Each row below holds a small network's activations on one record, seen along a few directions.
Each row is followed by the record's values for the fields F, Z, L, U, T.
Not every record has every field; a missing one is left out.
The largest differences between rows may come from other fields.
(in the rows, 500 means zero)
Random noise pushes rows far along 6 fixed directions. That doesn't count. These rows show it; they differ only by the noise:
656  402  325  307  277  462  293  332  734  447  505  397  546  290  488  406  546  335  500  370  404
411  468  447  441  502  717  404  609  648  364  519  609  365  508  498  695  518  785  293  529  631
521  449  435  675  541  366  461  800  475  352  505  703  491  475  571  559  646  613  491  546  565
641  388  472  312  392  579  508  423  629  695  495  405  439  501  465  411  447  489  613  462  582
428  480  501  524  510  359  385  486  777  614  656  675  245  420  532  527  472  859  625  503  292
623  423  443  368  391  587  482  529  552  510  443  449  547  488  461  469  485  426  477  516  594
543  500  421  404  366  463  434  450  467  501  481  484  502  473  414  424  565  405  475  444  497
629  425  632  592  571  343  659  746  566  749  511  640  471  579  534  430  341  662  779  733  430

519  549  632  516  506  388  611  612  501  563  453  601  581  515  503  479  332  570  592  705  344 -> F: f1 / L: l3 / U: u2 / T: t2
604  265  550  543  629  715  670  599  624  788  516  447  318  593  672  550  520  731  823  516  882 -> F: f3 / U: u1 / T: t2
409  616  594  488  597  572  603  493  437  731  554  500  391  608  432  522  403  674  545  629  498 -> F: f2 / Z: z1 / L: l1 / U: u1 / T: t1
594  379  396  473  480  603  397  443  711  271  430  408  666  347  573  648  458  384  393  531  487 -> F: f3 / L: l1 / U: u1 / T: t2
712  444  388  272  294  739  435  559  628  210  371  370  808  409  510  510  412  311  272  511  624 -> F: f2 / Z: z1 / L: l3 / U: u2 / T: t2
518  440  437  555  569  441  477  471  559  685  625  492  283  469  498  409  527  669  662  391  604 -> F: f2 / Z: z1 / L: l1 / U: u1 / T: t2
383  510  494  529  508  548  549  527  448  563  502  474  471  539  516  556  503  560  550  523  510 -> F: f3 / L: l3 / U: u2 / T: t2
466  593  430  547  482  331  443  405  421  334  449  492  665  388  353  461  517  232  453  557  264 -> F: f3 / L: l1 / U: u1 / T: t2
588  413  387  466  493  599  473  443  401  484  467  354  537  440  619  504  678  269  533  324  742 -> F: f1 / L: l2 / U: u2 / T: t1
223  626  507  628  574  452  414  472  498  408  666  762  226  501  547  599  703  874  400  390  490 -> F: f1 / U: u1 / T: t1
506  548  557  400  391  596  446  426  495  417  461  483  537  518  539  525  500  495  327  470  501 -> F: f1 / L: l2 / U: u2 / T: t1
308  662  494  565  456  293  435  513  424  502  576  682  379  493  369  464  557  659  458  565  258 -> F: f2 / Z: z2 / L: l1 / U: u1 / T: t2
493  506  379  379  444  556  426  338  467  512  533  364  474  447  361  435  593  280  482  386  541 -> F: f2 / Z: z2 / L: l1 / U: u1 / T: t1
524  515  525  389  450  524  495  388  511  561  429  493  488  539  456  491  468  518  458  470  529 -> F: f1 / L: l1 / U: u1 / T: t2
518  476  536  545  586  405  483  586  725  550  589  552  510  408  467  515  318  548  650  711  266 -> F: f2 / Z: z2 / L: l1 / U: u1 / T: t1
430  473  345  456  504  634  337  434  454  281  493  432  449  421  527  609  736  399  313  246  729 -> F: f1 / L: l3 / U: u2 / T: t1
456  483  524  450  565  698  692  571  350  717  548  422  384  611  529  500  521  548  621  584  729 -> F: f2 / Z: z2 / L: l2 / U: u2 / T: t1
654  351  574  528  571  349  462  619  848  635  529  652  412  470  606  418  381  768  697  516  428 -> F: f1 / L: l1 / U: u1 / T: t2
603  481  548  599  564  419  709  757  402  542  418  571  567  633  479  494  394  464  608  724  532 -> F: f2 / Z: z2 / L: l1 / U: u1 / T: t2
537  373  345  493  499  463  487  476  400  550  484  366  452  502  375  330  725  305  646  249  843 -> F: f3 / L: l1 / U: u1 / T: t2
547  486  527  658  543  169  402  529  668  456  550  673  470  457  581  458  550  555  579  390  302 -> F: f1 / L: l1 / U: u1 / T: t1
580  404  432  660  581  431  473  570  491  398  472  514  547  406  665  507  610  421  582  437  542 -> F: f3 / L: l2 / U: u2 / T: t2
388  522  474  552  602  503  402  284  543  436  535  475  432  456  558  662  514  544  445  459  407 -> F: f3 / L: l1 / U: u1 / T: t1
497  480  542  596  594  545  584  665  334  509  389  538  567  627  447  534  521  471  506  573  662 -> F: f3 / L: l1 / U: u1 / T: t2
259  592  566  406  493  570  583  305  311  766  593  506  142  663  429  482  612  761  498  268  661 -> F: f1 / L: l3 / U: u2 / T: t2
615  365  462  436  593  663  571  496  563  528  389  391  578  506  446  461  405  350  471  481  703 -> F: f3 / L: l1 / U: u1 / T: t2
398  611  447  359  312  509  516  235  163  644  568  341  380  556  458  412  721  374  477  279  553 -> F: f2 / Z: z2 / L: l3 / U: u2 / T: t1
379  509  449  419  519  572  471  162  482  717  575  342  215  481  497  455  616  537  631  292  525 -> F: f3 / L: l2 / U: u2 / T: t2
551  511  644  511  519  503  541  587  521  463  445  612  565  609  510  540  418  591  361  547  504 -> F: f1 / L: l1 / U: u1 / T: t1
528  430  606  404  548  702  615  365  421  731  476  378  409  694  528  510  506  589  506  417  730 -> F: f3 / L: l1 / U: u1 / T: t1
575  470  604  573  510  436  569  705  495  563  525  602  501  594  499  474  476  614  563  587  529 -> F: f2 / Z: z2 / L: l1 / U: u1 / T: t1
423  606  536  710  472  126  526  351  350  709  620  514  452  493  695  409  638  545  786  456  245 -> F: f3 / L: l2 / U: u2 / T: t1
557  462  513  519  546  544  545  569  517  488  410  429  565  484  570  546  456  502  553  652  513 -> F: f3 / L: l3 / U: u2 / T: t2
580  427  528  496  671  624  529  473  594  487  414  379  569  499  535  578  381  396  500  626  533 -> F: f3 / L: l1 / U: u1 / T: t1
738  237  468  658  624  344  478  598  710  604  552  538  433  411  780  520  646  555  788  304  653 -> F: f1 / L: l1 / U: u1 / T: t1
600  498  448  509  376  395  438  610  597  475  500  510  627  332  615  464  492  503  572  591  342 -> F: f2 / Z: z1 / L: l3 / U: u2 / T: t2
727  349  496  375  398  494  429  387  842  518  520  425  551  353  659  456  459  467  634  375  478 -> F: f1 / L: l2 / U: u2 / T: t1

Which values does each new row have?
620  511  435  409  379  543  459  400  398  531  433  382  570  488  454  453  528  339  472  428  563 -> F: f2 / Z: z1 / L: l1 / U: u1 / T: t2
491  452  566  355  539  601  522  295  675  750  559  435  324  547  524  512  411  652  550  412  543 -> F: f1 / L: l1 / U: u1 / T: t1
706  423  562  437  526  491  610  459  574  826  507  408  418  559  453  374  371  488  767  478  562 -> F: f2 / Z: z1 / L: l1 / U: u1 / T: t2
342  623  547  372  533  568  436  251  495  573  513  465  347  567  264  497  449  489  416  402  467 -> F: f1 / L: l1 / U: u1 / T: t1
559  488  546  498  475  460  516  503  467  518  454  520  545  599  531  479  521  462  435  426  578 -> F: f1 / L: l1 / U: u1 / T: t1
600  436  458  446  447  706  581  555  290  464  361  409  612  547  601  553  597  343  418  450  794 -> F: f1 / L: l2 / U: u2 / T: t2
466  626  532  423  382  548  457  474  421  488  480  471  581  543  345  499  458  460  364  555  457 -> F: f2 / Z: z1 / L: l1 / U: u1 / T: t1
380  511  528  500  520  425  385  460  731  521  582  628  308  417  512  561  457  775  539  453  324 -> F: f1 / L: l3 / U: u2 / T: t2
581  365  429  347  525  629  475  316  708  727  594  341  319  451  476  458  494  492  679  345  616 -> F: f2 / Z: z2 / L: l1 / U: u1 / T: t1
354  576  461  431  478  497  459  306  413  606  607  435  342  520  386  476  550  495  491  436  449 -> F: f2 / Z: z2 / L: l1 / U: u1 / T: t1
596  602  517  405  318  455  426  489  534  346  453  501  744  441  463  451  434  403  270  567  307 -> F: f2 / Z: z1 / L: l1 / U: u1 / T: t1
562  440  446  488  381  416  375  464  703  463  565  511  533  366  741  502  564  550  517  410  414 -> F: f1 / L: l2 / U: u2 / T: t1
385  639  472  422  492  753  592  559  178  375  421  510  522  740  261  523  519  523  199  483  794 -> F: f2 / Z: z1 / L: l1 / U: u1 / T: t2
498  469  468  433  455  713  429  495  653  374  479  525  517  403  563  612  467  565  332  551  552 -> F: f1 / U: u1 / T: t2
477  484  416  250  341  703  519  354  441  621  552  292  430  478  362  386  432  444  506  478  657 -> F: f2 / Z: z2 / L: l3 / U: u2 / T: t2
774  351  426  436  402  372  447  379  572  482  444  399  609  457  578  369  627  239  586  211  640 -> F: f1 / L: l1 / U: u1 / T: t1
601  358  277  427  339  341  391  415  669  507  577  415  487  293  622  409  675  428  648  308  469 -> F: f2 / Z: z2 / L: l3 / U: u2 / T: t2
421  525  406  585  521  418  367  416  605  568  681  517  339  332  657  546  635  658  635  392  383 -> F: f2 / Z: z1 / L: l2 / U: u2 / T: t1
